These are the activations of a small neural network, seen along a few directions. Each row is one input.
Each table varies a few parts of the input and shows all the possible inputs, shuffled.
Descriptions start from the smaller parts, as in this example, which fits no table here: one of 6 places along a line, together with either a single point or one of 9 places along a line or (one of 2 separate values, together with one of 8 places around a ring).
Shared parts are said once, and a part with two or three values counts as separate values.

Table:
x1: -57.1 -40.6 35.5 9.7 17.6 31.7 4.0 -12.9 -20.1 19.7 26.3 33.1
x2: -44.9 -42.0 37.3 6.1 28.8 37.1 -1.1 -11.6 -9.1 28.2 18.5 39.7
x3: -24.9 84.3 25.5 -9.5 -10.9 -69.6 61.3 3.3 -7.2 -9.5 -82.5 51.0
x4: 42.5 -23.3 -17.5 18.9 -4.7 12.7 34.0 37.5 3.7 -15.6 21.1 -9.2
x5: -10.4 44.6 13.0 -47.9 -4.6 -48.9 25.8 3.7 13.9 -84.5 -73.4 -46.5
x6: 39.5 -29.6 -19.7 24.3 -11.0 17.0 36.2 28.2 13.9 -24.5 16.2 1.7
x7: -32.6 73.6 -25.9 15.8 17.9 -8.3 1.5 2.3 10.0 40.9 12.5 21.4
x8: -4.3 22.4 -43.6 -14.7 28.2 -7.6 -21.2 -15.3 12.8 -15.5 3.5 -64.0
x9: 17.1 24.9 -42.5 -12.5 33.2 8.0 -24.1 -22.7 22.8 -24.1 -3.3 -51.4
x10: 29.6 -23.2 81.9 -11.4 -56.6 -77.6 7.8 7.6 -23.4 -37.9 -75.7 -11.8
x11: 39.9 5.1 36.9 -19.0 -31.9 -39.0 93.3 53.6 -18.3 -49.6 -69.9 7.0
x12: -62.3 -40.2 33.2 1.3 25.6 18.0 3.5 -1.9 -31.7 42.0 26.7 24.1
x13: 41.9 -23.6 -38.7 17.9 -4.8 31.2 21.6 40.9 13.9 -29.5 11.2 21.6
x14: 47.7 -55.0 26.1 -12.4 -41.8 3.5 -47.2 -31.2 13.7 13.6 1.3 -8.2
x15: 9.4 31.4 -58.6 -12.3 25.7 18.3 -33.2 -7.3 14.2 -35.4 0.1 -35.9
x16: 39.3 -53.1 25.4 -5.3 -54.7 -1.1 -43.7 -32.1 2.4 2.8 14.1 -13.2
x17: 49.7 -29.3 -22.3 17.9 1.0 22.7 34.6 26.9 21.3 -15.0 5.4 6.0
x18: 35.5 -28.9 -21.4 12.5 -2.5 8.2 38.1 35.6 6.5 -3.9 13.3 -7.0
x19: -30.6 64.4 -29.9 13.1 23.1 -6.9 -2.2 -16.2 17.4 22.5 9.1 29.6
x20: 37.4 -51.1 8.2 -12.1 -51.9 14.1 -59.9 -16.2 9.9 1.8 0.7 8.3
x21: 29.5 -39.3 33.0 -2.9 -59.0 0.3 -43.7 -13.3 -0.7 18.9 11.5 -25.5
x22: -2.0 36.6 -35.7 -4.8 15.6 6.3 -18.0 -5.4 13.3 -18.4 5.6 -65.0
x23: 39.9 -49.3 28.1 -7.3 -50.0 -8.9 -48.9 -23.6 -7.4 12.1 20.0 -26.9
x24: -37.4 -13.8 85.5 -1.6 -0.4 -43.4 77.8 11.2 -78.8 -1.7 -80.6 37.4
x25: -54.3 -36.1 19.8 4.7 23.1 50.0 -16.9 0.0 -15.2 10.2 22.6 57.8
x26: -55.3 -34.7 36.8 6.3 22.2 22.3 0.8 0.2 -31.4 30.5 34.5 22.6
x27: 4.4 26.7 -38.8 -11.2 19.3 5.9 -20.2 -23.6 15.3 -32.5 6.0 -54.4
x28: 6.4 28.7 -38.7 -11.0 26.3 -2.3 -24.5 -14.5 8.3 -24.5 11.0 -65.8
x29: -60.6 -26.4 40.6 9.7 15.1 30.1 5.6 8.2 -28.2 38.9 28.9 23.0
x30: -12.6 63.8 -31.3 8.8 34.2 -2.4 -6.5 -15.6 24.9 31.4 3.4 35.7
x31: 33.7 -14.4 -16.2 20.3 -12.7 19.5 38.5 43.9 5.5 -7.6 15.1 -8.0
x32: -36.3 63.4 -34.4 5.1 29.4 -19.3 -2.3 -8.5 9.4 44.0 10.3 24.5
x33: 31.7 -55.0 25.0 -13.5 -46.7 -14.0 -45.3 -24.2 -2.2 23.4 10.3 -23.2
x34: -28.2 69.4 -29.9 11.1 28.1 -15.3 -5.4 -4.1 8.4 33.9 15.5 22.9
x35: -21.5 69.7 -46.8 6.1 30.0 7.9 -20.0 -2.6 12.2 14.9 10.5 48.4
- What do these inputs look like to the network? => one of 5 separate values, together with either a single point or one of 6 places along a line
- Changing only the choice among 5 separate values turns x5 into x10. The same change can be made to x8. Which row results? => x33
- Change only the place on the line of 6 in x26. List by row number the other rows that result. => x1, x2, x12, x25, x29
- Change only the choice among 5 separate values in x13. List by row number the other rows that result. => x15, x20, x25, x35
